A small network was trained on invented records. Each row is its activation on one of them, seen along a few directions.
After each row come some of the record's fields: K, J, M, W.
The largest differences between rows may come from other fields.
In the rows, zero is written as 500.
Random noise pushes rows far along 3 fixed directions. That doesn't count. These rows show it; they differ only by the noise:
[546 454 490 446 455 567 458 644 535 592 581 423 459 362 490 374]
[392 361 255 478 422 522 453 825 505 628 721 413 640 400 447 402]
[629 572 530 416 542 650 277 561 663 539 532 489 360 333 401 639]
[591 494 666 415 437 471 559 516 508 556 540 383 448 383 536 148]
[610 531 634 411 476 526 461 517 566 544 534 419 416 367 487 311]

[701 612 731 479 608 627 400 227 687 423 374 387 410 509 574 599] -> K is k1, J is j2, M is m2, W is w4
[547 478 525 471 462 465 595 506 316 478 372 586 323 628 442 489] -> K is k1, J is j1, M is m2, W is w2
[443 537 418 604 533 566 460 662 536 492 539 535 486 501 454 648] -> K is k2, J is j1, M is m1, W is w4
[616 531 439 314 488 491 566 563 412 687 546 407 494 375 548 321] -> K is k1, J is j1, M is m1, W is w1
[476 358 500 407 370 322 775 642 175 589 455 543 567 540 621 218] -> K is k1, J is j1, M is m2, W is w2
[397 530 393 608 548 565 405 552 597 422 562 574 465 539 448 761] -> K is k2, J is j2, M is m2, W is w1
[315 383 354 666 485 471 525 557 596 472 537 563 582 597 555 440] -> K is k1, J is j2, M is m1, W is w3
[584 405 288 470 559 508 420 460 589 642 668 364 697 359 510 492] -> K is k1, J is j2, M is m1, W is w3
[376 550 292 675 566 683 218 561 737 466 564 641 437 424 332 903] -> K is k2, J is j2, M is m1, W is w3
[664 554 617 604 615 698 279 275 738 487 498 509 367 329 506 576] -> K is k2, J is j2, M is m1, W is w3
[246 460 204 604 492 424 267 567 659 468 816 430 877 454 253 413] -> K is k2, J is j2, M is m1, W is w3
[543 400 456 498 590 442 434 406 633 609 753 290 725 407 639 286] -> K is k1, J is j2, M is m1, W is w1
[735 498 732 377 565 549 688 402 415 494 314 647 231 473 585 496] -> K is k1, J is j1, M is m1, W is w1
[357 272 201 661 453 733 412 621 526 723 612 474 607 440 661 735] -> K is k1, J is j2, M is m2, W is w3
[392 544 477 584 497 482 506 523 551 387 547 564 479 602 453 643] -> K is k2, J is j1, M is m2, W is w1
[517 665 794 517 554 405 362 136 691 342 549 515 549 500 411 312] -> K is k2, J is j2, M is m2, W is w3
[513 564 699 457 463 476 433 335 552 417 345 484 341 478 455 309] -> K is k1, J is j2, M is m2, W is w3
[350 400 160 381 479 375 536 671 528 623 721 363 871 458 429 393] -> K is k1, J is j2, M is m1, W is w1
[403 463 314 613 554 636 405 648 557 545 582 505 467 383 474 666] -> K is k2, J is j2, M is m1, W is w1
[404 324 307 691 387 698 537 612 530 646 633 435 558 360 625 297] -> K is k2, J is j2, M is m1, W is w3
[582 345 530 516 456 468 571 601 430 605 447 387 449 405 746 375] -> K is k1, J is j2, M is m1, W is w1
[343 494 480 501 285 317 531 615 433 459 570 416 695 612 435 115] -> K is k1, J is j1, M is m2, W is w2
[357 672 626 681 434 441 439 417 671 300 502 662 474 661 287 576] -> K is k2, J is j1, M is m2, W is w2
[507 498 409 565 524 705 434 515 568 543 544 441 379 383 556 621] -> K is k2, J is j2, M is m2, W is w1
[458 489 753 757 359 628 669 402 479 416 328 609 233 599 575 378] -> K is k2, J is j1, M is m2, W is w2
[552 543 613 427 485 765 567 457 428 650 295 461 122 360 456 543] -> K is k1, J is j2, M is m2, W is w1
[517 678 576 470 426 625 320 543 583 512 458 550 379 383  58 435] -> K is k1, J is j1, M is m1, W is w2
[576 507 472 583 507 724 447 475 630 465 513 562 384 488 596 770] -> K is k2, J is j1, M is m2, W is w1
[447 347 478 688 433 695 660 602 384 495 405 573 258 529 695 626] -> K is k2, J is j2, M is m2, W is w1
[581 751 651 386 590 361 462 261 621 332 405 617 470 658 316 800] -> K is k1, J is j1, M is m2, W is w1
[599 556 524 557 657 611 304 383 752 486 678 477 511 419 559 601] -> K is k2, J is j1, M is m1, W is w1
[680 235 511 534 560 565 773 520 309 563 384 571 409 535 933 559] -> K is k1, J is j2, M is m2, W is w1
[490 502 468 410 468 335 493 571 383 490 528 367 580 507 440 482] -> K is k1, J is j2, M is m2, W is w4
[515 549 490 445 499 455 517 450 457 462 604 380 666 494 487 301] -> K is k2, J is j2, M is m2, W is w4
[523 350 272 422 486 490 611 779 165 564 412 533 445 528 593 511] -> K is k1, J is j2, M is m2, W is w4
[414 413 442 633 571 679 331 431 704 544 602 551 449 512 574 668] -> K is k1, J is j2, M is m2, W is w3
[556 480 684 467 488 510 685 410 359 519 411 509 395 411 676 354] -> K is k2, J is j2, M is m2, W is w1
[330 490 334 518 493 420 504 645 389 466 600 437 668 501 359 428] -> K is k2, J is j2, M is m2, W is w4
[303 422 396 712 438 599 475 542 513 457 530 568 453 562 480 578] -> K is k2, J is j2, M is m2, W is w3
[575 532 513 355 586 446 531 484 490 595 558 477 598 573 621 579] -> K is k1, J is j1, M is m2, W is w4
[515 382 464 695 464 791 563 632 448 544 359 578 192 418 654 737] -> K is k2, J is j2, M is m2, W is w1
[541 523 726 427 426 471 571 300 490 553 434 475 397 442 719 274] -> K is k1, J is j2, M is m2, W is w3
[547 513 708 632 449 673 427 275 570 446 429 497 315 423 497 416] -> K is k2, J is j2, M is m2, W is w3

Here are new rows. What are their fields?
[687 521 690 449 565 445 556 232 604 503 535 383 455 561 634 500] -> K is k1, J is j1, M is m2, W is w1
[637 612 678 348 639 286 567 274 476 371 395 478 469 485 592 278] -> K is k1, J is j2, M is m1, W is w1
[322 523 232 591 484 640 318 740 462 469 531 556 506 492 234 837] -> K is k2, J is j2, M is m2, W is w4
[489 480 508 511 509 514 355 467 669 604 659 368 659 446 359 273] -> K is k1, J is j1, M is m1, W is w2
[360 471 451 627 438 498 565 452 502 516 468 534 546 607 602 482] -> K is k1, J is j2, M is m2, W is w3
[239 385 412 773 332 497 664 670 462 476 577 564 556 633 492 329] -> K is k2, J is j1, M is m2, W is w2
[455 558 499 375 332 504 662 720 220 527 234 514 360 446 357 348] -> K is k1, J is j2, M is m2, W is w4
[535 396 442 363 577 676 533 652 354 772 491 379 512 260 484 380] -> K is k1, J is j2, M is m1, W is w4
[682 637 656 387 650 255 518 237 505 370 401 445 562 537 479 464] -> K is k1, J is j2, M is m1, W is w4
[476 665 456 472 561 451 349 527 490 413 493 492 543 459 238 564] -> K is k2, J is j2, M is m1, W is w4
[587 444 445 499 478 560 516 589 549 527 568 482 491 405 403 633] -> K is k1, J is j1, M is m1, W is w1
[336 593 518 500 399 427 450 505 588 313 406 661 398 610 313 538] -> K is k1, J is j2, M is m2, W is w3
[512 673 702 481 482 359 594 300 551 360 311 568 401 448 239 270] -> K is k1, J is j2, M is m1, W is w3
[683 498 350 294 619 467 578 454 466 571 475 465 554 403 615 544] -> K is k1, J is j2, M is m1, W is w1
[425 633 573 444 529 339 497 469 494 377 597 580 677 613 422 498] -> K is k2, J is j1, M is m2, W is w4
[411 222 475 713 377 642 641 626 343 659 542 491 491 604 684 305] -> K is k1, J is j1, M is m2, W is w2
[491 555 774 416 389 470 646 488 414 574 355 434 325 336 450 142] -> K is k1, J is j2, M is m1, W is w1
[449 422 668 541 471 354 667 385 458 406 485 471 498 643 722 360] -> K is k1, J is j2, M is m2, W is w1
[389 358 187 516 483 570 480 915 371 663 531 542 572 467 543 743] -> K is k1, J is j1, M is m1, W is w4
[287 458 376 594 436 336 619 656 487 484 683 462 705 550 449 283] -> K is k2, J is j1, M is m1, W is w1
[469 399 280 536 484 530 364 645 504 477 594 644 595 627 415 727] -> K is k1, J is j1, M is m2, W is w2
